A small network was shown many inputs. Here are its activations along a few directions, one row for each input.
Each table varies a few parts of the input and shows all the possible inputs, shuffled.
Descriptions start from the smaller parts, as in this example, which fits no table here: one of 5 places around a ring, together with either a single point or one of 9 places around a ring or (one of 2 separate values, together with one of 6 places along a line).
Shared parts are said once, and a part with two or three values counts as separate values.
(in the rows, 128 means zero)

Other details of the inputs shift rows strongly along two fixed directions, in all tables alike. That doesn't count.

Table:
r1: [ 81  82 155  47 129 182 125 137 110 133 164 146]
r2: [148 120 131 172 119  63 160 113 144 125  99 131]
r3: [139 158 118 158 144 206 144 104 142  77 122  90]
r4: [137 111 138 117 134 155 139 139 142 116 133 115]
r5: [121 134 129 109 145 149 108 148 131 141 149 133]
r6: [102  90 155  68 127 195 117 120 110 132 158 158]
r7: [ 65  92 182  52 139 167 139 141 119 137 147 160]
r8: [ 68 117 148  60 114 129 105 140 107 162 157 151]
r9: [113 175 126 137 153 215 107 127 114  98 131  95]
r10: [110  98 145 105 141 201 126 145 134 120 147 135]
r11: [112  59 177  44 113  49 140 132 115 181 138 182]
r12: [133 145 102 168 129 160 159 113 147  96 121  93]
r13: [109 133 136 137 132 189 144 133 153 105 129 107]
r14: [189 105 116 154 108  38 153 113 157 157 117 119]
r15: [172 143 110 158 109   5 124 121 150 154 111 113]
r16: [ 69 128 138  86 126 188  98 155  99 124 149 145]
r17: [144 165 112 175 176 176 127 148 125 103 123 123]
r18: [214 124  99 177 106  38 155  81 145 145 110 113]
r19: [ 77 136 150 108 148 175 108 158 108 121 129 156]
r20: [ 53 116 177  33 158 176 104 164  99 145 157 168]
r21: [145 185 100 189 141 150 129 139 153 102 114  88]
r22: [122  79 150  65 104  30  93 139 120 195 156 181]
r23: [156 134  96 174 146 193 148 124 136  92 127  97]
r24: [172 100  93 170  88  22 149  98 143 148  95 127]
r25: [ 47 106 173  43 120 164  88 161 111 148 164 170]
r26: [159 150  97 226 151 160 160 122 152  84  80 101]
r27: [106 149 126 141 132 172 104 155 129 107 128 124]
r28: [166 114 128 110 104  20 108 103 111 191 134 145]
r29: [115  51 172  61 113  52 135 128 115 187 142 192]
r30: [126 142 124 186 152 188 153 132 139  80 100 114]
r31: [165 120 129 147 131  64 167 121 143 130 105 121]
r32: [179 118 102 165  87  52 141  88 143 134  96 138]
r33: [134 195 109 181 140 208 116 128 118  82 116  94]
r34: [121 175 104 157 152 185 124 136 126  96 131  86]
r35: [141 173  96 160 155 168 125 135 126  96 128  85]
r36: [107 154 103 146 134 193 111 147 115 110 126 120]
r37: [185 120 111 195  94  20 156 106 163 132  94 106]
r38: [ 53  88 165  36 128 195 125 133 114 129 167 147]
r39: [108  98 155  68 120 141 125 107 119 131 147 139]
r40: [135 123 136 138 156 169 160 134 135 121 125 129]
r41: [ 89  57 159  53  77  44 127 112 117 176 148 174]
r42: [155 166 107 211 152 155 176 118 158  86  95  91]
r43: [189 146 107 172 138  19 141 122 135 160 109 134]
r44: [111  89 138  82 125 153 137 125 121 147 155 139]
r45: [ 46 116 177  56 139 163 101 158 101 144 150 179]
r46: [134 172  95 161 166 218 123 142 122 100 143  93]
r47: [130 169 119 137 161 219 104 134 109  96 138 100]
r48: [182 164 104 187 131  10 146 118 142 139  93 114]
r49: [ 40 120 178  45 144 174 106 156 106 153 154 174]
r50: [123 150 104 143 157 206 111 146 114 108 149 114]
r51: [139 126 115 142 103  63 108 138 136 153 116 144]
r52: [ 88 135 131  85 153 207 102 153 105 118 160 126]
r53: [124 126 135 124 144 188 142 140 147  99 130 100]
r54: [188 117 103 204  95  30 151 109 159 127  88 106]
r55: [195 162  95 194  89  23 122 105 124 138  91 116]
r56: [110 109 123 131 116 156 136 124 125 108 125 126]
r57: [130 125 141 102 145  78 121 143 115 151 131 154]
r58: [118  80 160  45  94  45  86 120  92 203 159 188]
r59: [125 113 137  90  83  57  96 121 102 179 124 170]
r60: [133 147 106 154 151 210 154 127 137  77 128  80]
r61: [139 144 123 160 139 172 150 130 157  92 119  89]
r62: [146 175 103 189 141 216 153 100 149  68 113  84]
r63: [122  74 141 111  91  65 127 124 140 162 119 154]
r64: [179 148 110 152 117  37 117 102 121 150 112 106]
r65: [188 163  94 196 147 177 152 103 143  72 111  77]
r66: [139 162 114 147 149 145 117 146 141 109 127  99]
r67: [154 166 106 163 157 158 117 147 140 100 127  97]
r68: [ 98  99 164  48  84  31  95 112 102 204 145 174]
r69: [ 83 106 159  75 110 181 122 114 117 117 147 155]
r70: [ 82 121 146  98 137 140 105 153 111 147 126 172]
r71: [177 119 110 165  85  46 142  89 139 125 101 133]
r72: [162 145  98 169  97  24 128 118 127 144 114 117]
Each input here is: one of 2 separate values, together with one of 4 places along a line, together with one of 9 places along a line.
Changing only the place on the line of 9 turns r12 into r23. The same change can be made to r21. Which row results?
Answer: r22
Change only the place on the line of 4 in r20. List by row number the other rows that result.
Answer: r35, r64, r66
Change only the choice among 2 separate values in r35. List by row number the other rows that result.
Answer: r60
Change only the choice among 2 separate values in r50. List by row number the other rows that result.
Answer: r23
Change only the place on the line of 4 in r28. List by row number the other rows that result.
Answer: r5, r43, r46
